A small network was shown many inputs. Here are its activations along a few directions, one row for each input.
Each table varies a few parts of the input and shows all the possible inputs, shuffled.
Descriptions start from the smaller parts, as in this example, which fits no table here: one of 8 places around a ring, together with either a single point or (one of 2 separate values, together with one of 4 places along a line) or one of 9 places around a ring.
Shared parts are said once, and a part with two or three values counts as separate values.

Table:
row 1: 15 -18 -7 52 4 -4 -26 -42 -3 12 23 34 39 -19 33 -10 13
row 2: -21 7 13 -35 -8 -21 19 -13 -17 -19 -21 1 -22 16 -23 -2 5
row 3: 21 -28 -12 -29 12 35 -12 83 29 18 22 -45 9 16 0 6 -32
row 4: 13 -51 -10 29 5 -30 -30 -27 -27 20 23 31 42 0 18 -38 -5
row 5: -18 41 21 -10 -9 4 21 -26 5 -21 -23 4 -27 -1 -7 27 23
row 6: 34 -22 -20 51 1 27 -31 13 13 10 33 6 33 -13 30 1 10
row 7: -67 63 2 -60 6 -60 36 -59 -40 -26 -77 38 -59 -5 -41 -5 -6
row 8: -18 15 12 34 -14 -6 11 -44 0 -8 -3 25 4 -10 15 0 20
row 9: 29 -58 -21 28 1 -2 -37 26 -6 20 31 -1 35 4 16 -24 -6
row 10: 1 14 7 -48 -1 0 24 33 -3 -9 -11 -39 -32 10 -32 9 -14
row 11: 27 8 -4 -1 15 64 -9 71 50 15 19 -40 7 -2 8 31 -15
row 12: -20 -20 6 11 -13 -33 10 -32 -21 -1 -5 20 9 9 0 -28 2
row 13: 5 49 14 -22 0 27 25 18 21 -11 -11 -35 -38 -6 -19 33 4
Question: Describe the family of inputs behind these rows.
Answer: either a single point or (one of 2 separate values, together with one of 6 places around a ring)
Question: Start at row 2 and move only the place on the ring of 6, one step at a time. The first step leads to row 10. Which rows follow, in order?
Answer: row 3, row 9, row 4, row 12
Question: Which other rows does row 11 become when the choice among 2 separate values takes its other values? List them by row number.
Answer: row 3

Table:
row 14: 34 -48 -10 33 -1 18 -28 30 10 19 41 -11 37 4 22 -12 -3
row 15: -36 35 10 -28 -5 -26 27 -33 -16 -19 -37 14 -33 1 -20 2 5
row 16: 7 -20 -10 15 5 -7 -16 -5 -8 9 10 13 19 -3 10 -15 -4
row 17: 35 -36 -7 41 -2 28 -26 24 18 16 40 -10 36 -1 26 -2 5
row 18: 15 -11 -6 -6 5 18 -6 36 14 9 11 -22 5 4 -1 4 -12
row 19: -30 37 12 -32 -1 -14 25 -17 -8 -16 -34 4 -34 3 -22 9 2
row 20: 16 -39 -10 29 1 -4 -24 -1 -5 13 23 13 33 0 19 -19 -1
row 21: 25 -27 -7 4 4 25 -15 44 17 14 27 -24 19 6 9 1 -12
row 22: -39 37 14 -27 -9 -35 32 -46 -24 -23 -40 19 -34 2 -22 0 8
row 23: -34 54 18 -55 -5 -16 42 -12 -10 -27 -45 -11 -56 5 -39 18 2
row 24: 16 2 -2 3 4 27 -3 31 21 6 11 -20 3 -2 4 13 -4
row 25: 16 -26 -7 37 -1 5 -21 -8 2 10 23 13 31 -5 22 -8 7
row 26: -40 24 15 -11 -10 -50 24 -70 -35 -18 -35 36 -23 -2 -15 -13 14
row 27: 26 -15 -3 13 3 34 -12 38 25 11 27 -23 16 0 13 10 -5
row 28: 7 -10 -9 0 6 2 -12 13 1 8 5 -1 7 -2 4 -4 -8
row 29: 7 2 -6 9 5 11 -9 6 9 5 5 0 5 -7 8 6 -1
row 30: -33 49 15 -50 -2 -17 36 -18 -10 -24 -44 -4 -49 5 -33 15 2
row 31: 8 -7 -7 23 3 1 -13 -12 0 6 10 14 16 -8 14 -5 4
Question: Describe the family of inputs behind these rows.
Answer: either a single point or one of 5 places along a line or (one of 2 separate values, together with one of 6 places around a ring)
Question: Which other rows does row 18 become when the choice among 2 separate values takes its other values? List them by row number.
Answer: row 24
Question: Start at row 29 and move only the place on the ring of 6, one step at a time. The first step leads to row 31. Which rows follow, in order?
Answer: row 25, row 17, row 27, row 24

Table:
row 32: 42 -11 -2 69 -7 40 -22 3 26 11 44 -7 31 -17 34 11 23
row 33: -22 48 14 -71 9 -7 31 15 -3 -13 -38 -27 -54 6 -42 20 -15
row 34: 30 -58 -29 -23 10 13 -27 79 5 18 28 -34 20 17 -2 -16 -33
row 35: -43 10 17 -42 -10 -45 34 -25 -27 -15 -39 5 -32 18 -32 -16 -3
row 36: -26 86 16 -23 1 31 35 -11 31 -24 -34 -8 -48 -16 -7 50 12
row 37: 20 -61 -5 15 -5 2 -23 39 1 22 35 -15 33 18 14 -25 -14
row 38: 32 -45 1 45 -7 15 -21 2 5 11 48 1 45 1 30 -13 9
row 39: -25 58 21 9 -16 -8 28 -54 -5 -29 -31 18 -34 -15 -6 27 35
row 40: 35 15 -4 39 10 79 -14 52 60 14 31 -27 22 -16 28 40 3
row 41: 39 -27 -12 -13 17 42 -25 81 28 21 25 -44 12 11 0 12 -20
row 42: -44 6 -7 14 1 -69 -5 -94 -53 -9 -36 79 1 -10 0 -37 12
row 43: 22 -67 -28 70 10 -27 -53 -40 -20 33 38 52 71 -17 47 -43 -2
row 44: -29 21 -1 -76 4 -34 35 14 -27 -14 -41 -17 -45 15 -48 -11 -28
row 45: -32 24 21 -13 -16 -32 29 -59 -23 -27 -28 23 -21 6 -15 0 21
Question: Describe the family of inputs behind these rows.
Answer: one of 2 separate values, together with either a single point or one of 6 places around a ring
Question: Which other rows does row 44 become when the choice among 2 separate values takes its other values? List them by row number.
Answer: row 34
Question: Which other rows does row 40 become when the choice among 2 separate values takes its other values? List them by row number.
Answer: row 36
